A small network was shown many inputs. Here are its activations along a few directions, one row for each input.
Each table varies a few parts of the input and shows all the possible inputs, shuffled.
A made-up example of a description, with smaller parts first: ring(5) and (point or line(11) or (values(2) and line(6))).
Shared parts are said once, and a part with two or three values counts as separate values.

Other details of the inputs vary at random and push rows far along two fixed directions, the same in every table; ignore that.

Rows:
row 1: -40   1 -63 -74 -12  28  -8  64 -17 -22  56
row 2:  33 -31 -57 -15 -32 -29  14  -6   4 -37  21
row 3:  26 -11 -12  18  -5 -21  30  -4  -7 -20  -8
row 4: -61  31  39 -18  24  46  -5  32 -32  55  25
row 5:  -1  -1  38  41  27   6  -5 -27   9  21 -40
row 6: -45  22  48 -14  37  52 -36  41 -18  47  27
row 7: -48  28  26 -27  -1  43   7  41   3  55  17
row 8:  28  -2 -11   2  -8 -41  -3 -11   4 -18 -15
row 9:  39 -35 -56 -12 -25 -34  11   1   3 -30  20
row 10:  16   9 -11  -5 -21 -28   2 -27   6 -29 -16
row 11:  34 -32 -57 -15 -31 -30  13  -5   3 -35  20
row 12:  26   0 -55 -40 -47 -35  19   1  37 -37  -5
row 13:  13 -22 -25  12   2 -17  11 -13  10 -19 -28
row 14:  24  -4  34  38   1  -3  -7 -36   6  14  -5
row 15:  29 -10  -9  14  -8  -1   5  -6   7 -41  -5
row 16:  28 -23 -55 -10 -21 -31  39  13 -10 -42   5
row 17: -52  37  41 -19   8  65 -26  42  20  51  25
row 18: -29  -5 -20 -43   2  14 -19  37 -17  32  50
row 19:   1  19  47  41   7  14  19 -30  -7   9 -21
row 20:  32 -16 -53 -24 -20 -56   4   9   2 -38  -1
row 21: -39  17 -16 -56   4  -1 -25  41 -19  25  28
row 22: -51  33  28 -37  15  16 -34  24 -19  46  17
row 23:  32 -26 -54  -7 -15 -37  36  18  -9 -38   6
row 24:  17   9  53  44  20  19 -14 -16   5   3 -17
row 25:  13   4  33  35  -7   6  -3 -47   9   5  -4
row 26:  32  -2  40  43  19   4  -9 -12   8  -7 -17
row 27:   6  -5  36  44  35  -1  -7 -21   9  25 -38
row 28:  27 -17 -14  11 -20 -15   6 -26   6 -17   7
row 29:   4  12  46  36  -2  16  -8 -48   8  16  -3
row 30:   4 -15 -25  10  -6  -9  14 -22  12 -26 -28
row 31: -43 -22 -72 -69  12   1  -6  68 -15  11  32
row 32:   9 -30 -71 -17 -18 -23  23  -2   9 -46 -14
row 33:  16   7  34  41   7  -1  22 -24  -6   3 -21
row 34:  10  19  48  27  11 -17 -18 -27   3  17 -27
row 35:  27 -12 -12  18  -3 -22  29  -2  -7 -19  -8
row 36: -56  38  26 -39  10  22 -32  18 -18  42  18
row 37: -25  -7 -20 -41   5  11 -20  40 -17  34  50
row 38:  25   3  40  41  12  12  -7 -20   8 -12 -18
row 39: -49  -8 -30 -46  21  16 -13  48 -14  29  18
row 40:   4  -6  23  38  16   1   1 -32  11   5 -41
row 41: -56  -3 -30 -49  14  23 -11  42 -14  24  17
row 42:   9   7  46  38   1  11 -10 -43   5  20  -4
row 43:   4  25  48  23   5 -10 -15 -35   3  11 -27
row 44:  11 -10  22  40  24  -6  -1 -24  11  11 -40
row 45:  15   6  37  29 -22   7   6 -38  45  15  -7
row 46:  28 -19 -57 -16 -27 -10  15   7   6 -68  10
row 47: -44  10 -18 -43   5  22   9  48 -31  22  36
row 48:  30 -21 -57 -15 -26 -12  15   9   5 -67   9
row 49:   2  26  48  22   3  -8 -15 -37   4  10 -27
row 50: -53 -11 -72 -82 -21  16   6  68  18  12  27
row 51:  32 -15 -12  20   3 -28  27   3  -6 -15  -6
row 52:  14  12  52  43  17  22 -13 -20   6   0 -17
row 53: -57  38  42 -32  23  23 -39  25 -20  58  17
row 54:  27 -27 -58 -17 -36 -25  16 -12   5 -42  22
row 55:  15   6  47  47  22  -3  13 -14  -7  20 -19
row 56: -46  24  33 -20  23  54 -28  33 -15  29  28
row 57:  19  -4 -13  15 -14 -11  33 -13  -7 -27 -10
row 58:   1  -3  23  37  13   4   3 -35  12   2 -41
row 59:  -2  31  46  20   0  -2 -12 -43   5   5 -26
row 60:  37 -16  -8  16   1 -10   2   3   6 -34  -4
Each input here is: values(5) and (point or line(11)).
The inputs of row 46 and row 25 match in every part but the values(5) part. If row 24 is changed in the same way as row 46 into row 25, which row does it become? -> row 14
The inputs of row 26 and row 37 match in every part but the values(5) part. If row 60 is changed in the same way as row 26 into row 37, which row does it become? -> row 9
List by row number the other rows that have the values(5) part in common with row 5. -> row 13, row 27, row 30, row 31, row 32, row 39, row 40, row 41, row 44, row 50, row 58
Which other rows does row 36 become when the line(11) part takes its other values? List them by row number. -> row 8, row 10, row 20, row 21, row 22, row 34, row 43, row 49, row 53, row 59
Which other rows does row 17 become when the values(5) part takes its other values? List them by row number. -> row 7, row 12, row 45, row 50

Rows:
row 61: -18   4  -7 -34   5   5 -23  29 -17  11  33
row 62: -27  -3 -15 -24  14  30  -5  43 -11   6  25
row 63:  40 -18 -40   8 -33 -42  36 -26  15 -41 -22
row 64:  48 -12 -30   7 -42 -37  25 -34  15 -44  -4
row 65:  -8 -23 -59 -31  -4  -2  14  33   3 -23   5
row 66: -22   6  -7 -30  -8  28  -5  31  -5   7  40
row 67: -17   5  -6 -28  -6  18  -3  28 -17  14  41
row 68: -13   8  47  23  40  18 -18   4 -20  32  -6
row 69: -11  -7 -51 -41 -25  -8  17  20   8 -17  12
row 70: -15  -5  -4  -9  21   8   1  32 -28  16  22
row 71: -25  24  41   8  16   4 -10 -11  -6  44 -11
row 72:  38  -5   9  26  -9 -12  -7 -28  15 -29 -15
row 73: -34   9 -19 -42   3  -8 -15  24 -10  20   8
row 74: -19  29  49   4   8   7 -32 -19  -1  35  -1
row 75: -26  -1   2  -6  25   5   1  23 -20  32   4
row 76:  35  -3  52  74  17   4  18 -37  -2   1 -30
row 77: -24   8  40  18  39  11 -16   2 -12  41 -19
row 78: -18  -4  -6 -15  21  18 -12  31 -15   6  13
row 79:  -3  -2 -42 -41 -36  -3   7  12   9 -21  30
row 80:  -4  -1 -43 -42 -32  -3  -5  11  13 -24  23
row 81:  18  -1  48  65  16   9  16 -38  15   6 -44
row 82: -11  -6 -51 -44 -15 -18  -3  19   6 -18   0
row 83:  22  -1  49  63  26  -3  -2 -43  16   5 -57
row 84: -24   7  39  23  28  23   4   4 -13  43 -10
row 85:  37 -16 -40   6 -30 -33  22 -27  30 -51 -31
row 86:  35  -4   9  28 -13  -1   1 -26  21 -29 -10
row 87: -20   0   9   0  15  32   4  27 -12  13  18
row 88:  61 -22 -30  18 -26 -43  21 -24   4 -51  -2
row 89: -21  29  48   2   5  19 -35 -18   8  29  -3
row 90:  29   5   9  17 -19 -27   3 -39   8 -12  -8
Describe the family of inputs behind these rows. -> ring(5) and ring(6)
The inputs of row 73 and row 61 match in every part but the ring(5) part. If row 71 is changed in the same way as row 73 into row 61, which row does it become? -> row 88
Start at row 84 and move only the ring(6) part, one step at a time. The first step leads to row 81. Which rows follow, in order? -> row 65, row 83, row 77, row 75
Start at row 83 and move only the ring(5) part, one step at a time. The first step leads to row 78. Which rows follow, in order? -> row 72, row 89, row 82

Rows:
row 91:  44 -14 -24   7 -38 -31   0 -37  54 -43 -27
row 92:  24  16  53  48  22   6  12  -5 -20   2  -6
row 93:  34 -27 -56 -25 -38   0  10  18  30 -52  23
row 94: -42  52  74 -20  14  19 -54   8  -3  66  21
row 95:  52   1 -14  20 -42  -9  30 -24  25 -67 -15
row 96:  14 -28 -59 -18  -3 -43  28  12 -33 -39   0
row 97: -51  -7 -54 -54   3   7  -6  23  -7   9   3
row 98:  15  -1 -55 -44 -44 -29   3   9  36 -44  -3
row 99:  22   7  72  51   7  29 -27 -41   3  23  14
row 100: -12  14  42 -13   8  37 -38  25  -9  40  50
row 101:   4 -14 -44 -24 -33  -9  -8 -14  36 -26   3
row 102: -15 -26 -41 -40  22 -13  -9  58 -23  17  26
row 103: -38 -18 -27 -33  26  19  -6  56   0  24   5
row 104:  58  -8  19  60 -45 -55  74 -67  16  29 -16
row 105: -62  14  27 -13  34  36 -36   8   4  64 -13
row 106:  60 -22 -13  29 -33 -20  13 -48   0 -56  13
row 107:  28   3 -20   8 -41 -28  18 -53  29 -55 -32
row 108:  44 -13 -21  14 -35 -47   0 -62  11 -44  -5
row 109:  70 -19  -4  41   0 -30  26  -2   0 -44  -8
row 110:  16 -32 -68 -26  -8 -47  -6   0  -5 -19   1
row 111:  -2   2 -29 -22  -6 -23   2  12  21  -9 -35
row 112:  -1   5  37  35  28   3   6   1  13  15 -48
row 113: -25  15  65  50  37  23   8 -27  -7  29 -51
row 114:  -6   0  54  62  29  47  10 -27   2  14 -21
row 115: -14  31  66  34  31  -7 -18 -46 -21  39 -36
row 116: -29   7  -2 -21  19  40   5  63  -2  13  22
row 117: -16   9 -27 -49 -23  14  -3  29 -36 -15  62
row 118:   2  28  44  20  17 -27 -11 -26 -11  21 -37
row 119:  39  -4  20  44  16 -41  21 -23 -14 -18 -42
row 120: -52  -9  14   0  40  40 -15  27  -6  48  -5
row 121:  49 -13  -2  27 -26 -39 -14 -59  24 -25  -8
row 122:  35  -9  11  42 -25  17  15 -53  25 -41 -14
row 123:  29 -34 -25  16   8   0   8  12 -15 -18  28
row 124: -12  26  85  65 -14  18  52 -54  32  90 -31
row 125:   4  22  82  64  38  27   3 -26 -30  25  -8
row 126: -48  23  62   4  17  81 -36   7   8  55  28
row 127:  30  29  82  44   3  15 -21 -23   3  15   4
row 128: -34  -5 -41 -35   2  33  22  50 -21 -15  31
row 129: -25  14   2 -47  -5   0 -44  22   2  33  42
row 130: -33  10 -15 -28  10  35  15  60 -15  -1  24
row 131:  19 -45 -69  -5  -9   7  27  26  11 -45  16
row 132:  70 -35 -11  45   3 -25  19  -7   4 -40  -2
row 133: -46  13  18 -17  29   7 -29  -2 -30  51   7
row 134: -22 -32 -48 -35  20  -5  -8  46 -31  16  29
row 135: -38  10  50  16  43  52 -16  17 -42  50  35
row 136:  29 -15 -21  26  -2 -31  37  -9  11 -44 -52
row 137: -21  38  62  30  23   7 -10 -28  11  33 -60
row 138: -16 -10 -34 -43  20 -16  -2  63 -28  12  20
row 139: -31   9 -35 -52 -26  35   8  33 -10 -21  42
row 140: -20  21  32  20  14   1   0 -36   6  14 -51
row 141: -31 -26 -48 -38  17  -6   2  37 -43   8  29
row 142: -39  26 -35 -68 -29   4  -8  30   9  -9  19
row 143: -17 -21 -43 -33  10  31   6  65   3  -4  35
row 144:  24 -26 -61 -31  -7 -54  -7  12   2 -17  -2
row 145:   4  27  60  29  28 -19 -24 -22   1  39 -38
row 146: -31  34  -5 -58 -18 -10 -25  23 -17  13  36
row 147:  -8  17 -20 -51 -24   8  -5  44 -28 -13  59
row 148:  19 -33 -14  43   7 -13  27 -34  10 -29 -49
row 149: -45   3 -47 -63 -25  15 -14  13   8  -5  29
row 150:  44   3 -14  10 -37 -53   8 -58   5 -50 -12
row 151: -29  33  43 -16   0  54 -20  31  12  26  22
row 152:  32 -20 -29  15  -7 -36   6 -25  38 -26 -51
The inputs of row 151 and row 127 match in every part but one. If row 103 is changed in the same way as row 151 into row 127, which row does it become? -> row 102
The inputs of row 106 and row 122 match in every part but one. If row 147 is changed in the same way as row 106 into row 122, which row does it become? -> row 95
Describe the family of inputs behind these rows. -> values(2) and (point or (ring(5) and ring(6)))
Start at row 113 and move only the ring(6) part, one step at a time. The first step leads to row 148. Which rows follow, in order? -> row 120, row 103, row 112, row 136
Which other rows does row 146 become when the ring(6) part takes its other values? List them by row number. -> row 94, row 108, row 121, row 129, row 150
Which other rows does row 148 become when the values(2) part takes its other values? List them by row number. -> row 141

Rows:
row 153: -12  -3   9  -3  19   7  -6  23 -17  28   5
row 154:  15 -23 -96 -55 -61 -31  41  18  15 -47  26
row 155: -35  12  30   9  15  33  17  13  -7  47   4
row 156:  49   7  36  57 -15 -17   4 -61  27 -27 -24
row 157: -24  27  27 -15   2  15 -17   9   0  24   1
row 158:  53  -8  38  72  11 -11  16 -42  16 -20 -35
row 159:  51 -13  33  71   5  -6  18 -50   8 -27 -38
row 160:  -5 -14 -17 -13   8   0   2  24 -20  10   6
row 161: -26  15  21 -13   6  22 -22   6  10  30   2
row 162:  31 -11  37  68  15  -4  11 -49  14  -9 -51
row 163:  -2 -15 -56 -41 -27 -11   2   9   8 -26  12
row 164: -20  25  35  -6   3  25 -22   7   4  27  21
row 165: -12  16  21 -12  -5  21 -17  10   3  16  18
row 166: -18   2  11   2  18  23  -3  15 -15  13  19
row 167: -26  25  37  -4   2  29 -23  -3  -3  26  22
row 168:  15 -23 -83 -52 -39 -41  11  11  -2 -43  29
row 169: -29  31  27 -13   4  11 -18   2  -2  23   9
row 170: -28  11  17   0  24  16  -3  14 -18  19   2
row 171:   0 -14 -40 -24   0 -11  14  35 -11 -19   3
row 172: -21   6  20   3  27   9  -8  13 -19  35  11
row 173:  -7  -5 -12  -7  10   9   4  22 -10  -3  23
row 174:  71 -23 -25  27 -36 -55  20 -46  25 -54 -31
row 175:  73 -30 -41  22 -44 -59  25 -54  19 -67 -28
row 176:  12 -13 -75 -53 -39 -27  13  22   1 -48  12
row 177: -13 -13 -17 -10  13   7   1  27  -2   5   1
row 178: -31   5  16   3  28  20  -8  14  -4  28   3
row 179: -23  10   9  -4  22   9  -1  19 -14  15   5
row 180:  25  12  54  60   1  -4  -6 -69  29   1 -43
row 181:  36 -13  21  60  13 -15  14 -36  21 -16 -43
row 182: -32  30  35 -12   4  22 -20  -2  -7  28   1
row 183:  29  -8  35  67  17  -7  11 -49  15  -9 -45
row 184:  -1  -1 -53 -43 -28 -22   6  11  -1 -33  17
row 185:  -5 -14 -41 -23  -1  -8  15  25 -17 -22   4
row 186:  -3 -12 -44 -37 -22  -5  -2  13  10 -17   8
row 187:   6 -18 -32 -17   1   3   9  34  -8 -15  18
row 188: -30  21  27  -9  10  21 -23   3  11  35   5
row 189:  44   6  48  59 -14  -3   1 -64  20 -19 -31
row 190:   8 -22 -39 -19  -4   4  12  31 -12 -22  17
row 191: -22  21  31 -11   6   8 -22   2  -2  37  14
row 192: -12  16 -10 -28 -10  -6  -6  13   3  -2  10
row 193: -18  16  13 -16   0  -1 -17  -1  -4  24  19
row 194: -20   7  26   4  28  12 -11  18 -16  40   7
row 195: -27   8  30   7  30  17 -12   8 -23  42   8
row 196: -19   2   6  -7  17  15   0  24 -18  12  -4
row 197: -25  14   7 -15   2  11 -17   1  10  19  10
row 198:  17 -25 -76 -52 -39 -33   9  18  -1 -38  20
row 199: -12  13  15 -15  -9  24 -16   8  -1  12  18
row 200:  -4 -26 -47 -22   0  -2  10  29  -4 -16   3
row 201:  54 -14   1  52   1 -36  27 -34  14 -41 -44
row 202: -25   5  29   5  27  21 -12  10 -25  41   4
Describe the family of inputs behind these rows. -> values(2) and (point or (values(4) and ring(6)))
The inputs of row 178 and row 197 match in every part but the values(2) part. If row 201 is changed in the same way as row 178 into row 197, which row does it become? -> row 192
The inputs of row 181 and row 188 match in every part but the values(2) part. If row 177 is changed in the same way as row 181 into row 188, which row does it become? -> row 161
Which other rows does row 196 become when the values(2) part takes its other values? List them by row number. -> row 176
Start at row 202 and move only the ring(6) part, one step at a time. The first step leads to row 160. Which rows follow, in order? -> row 153, row 194, row 172, row 195
Which other rows does row 158 become when the values(2) part takes its other values? List them by row number. -> row 164
Which other rows does row 198 become when the values(4) part takes its other values? List them by row number. -> row 176, row 186, row 199
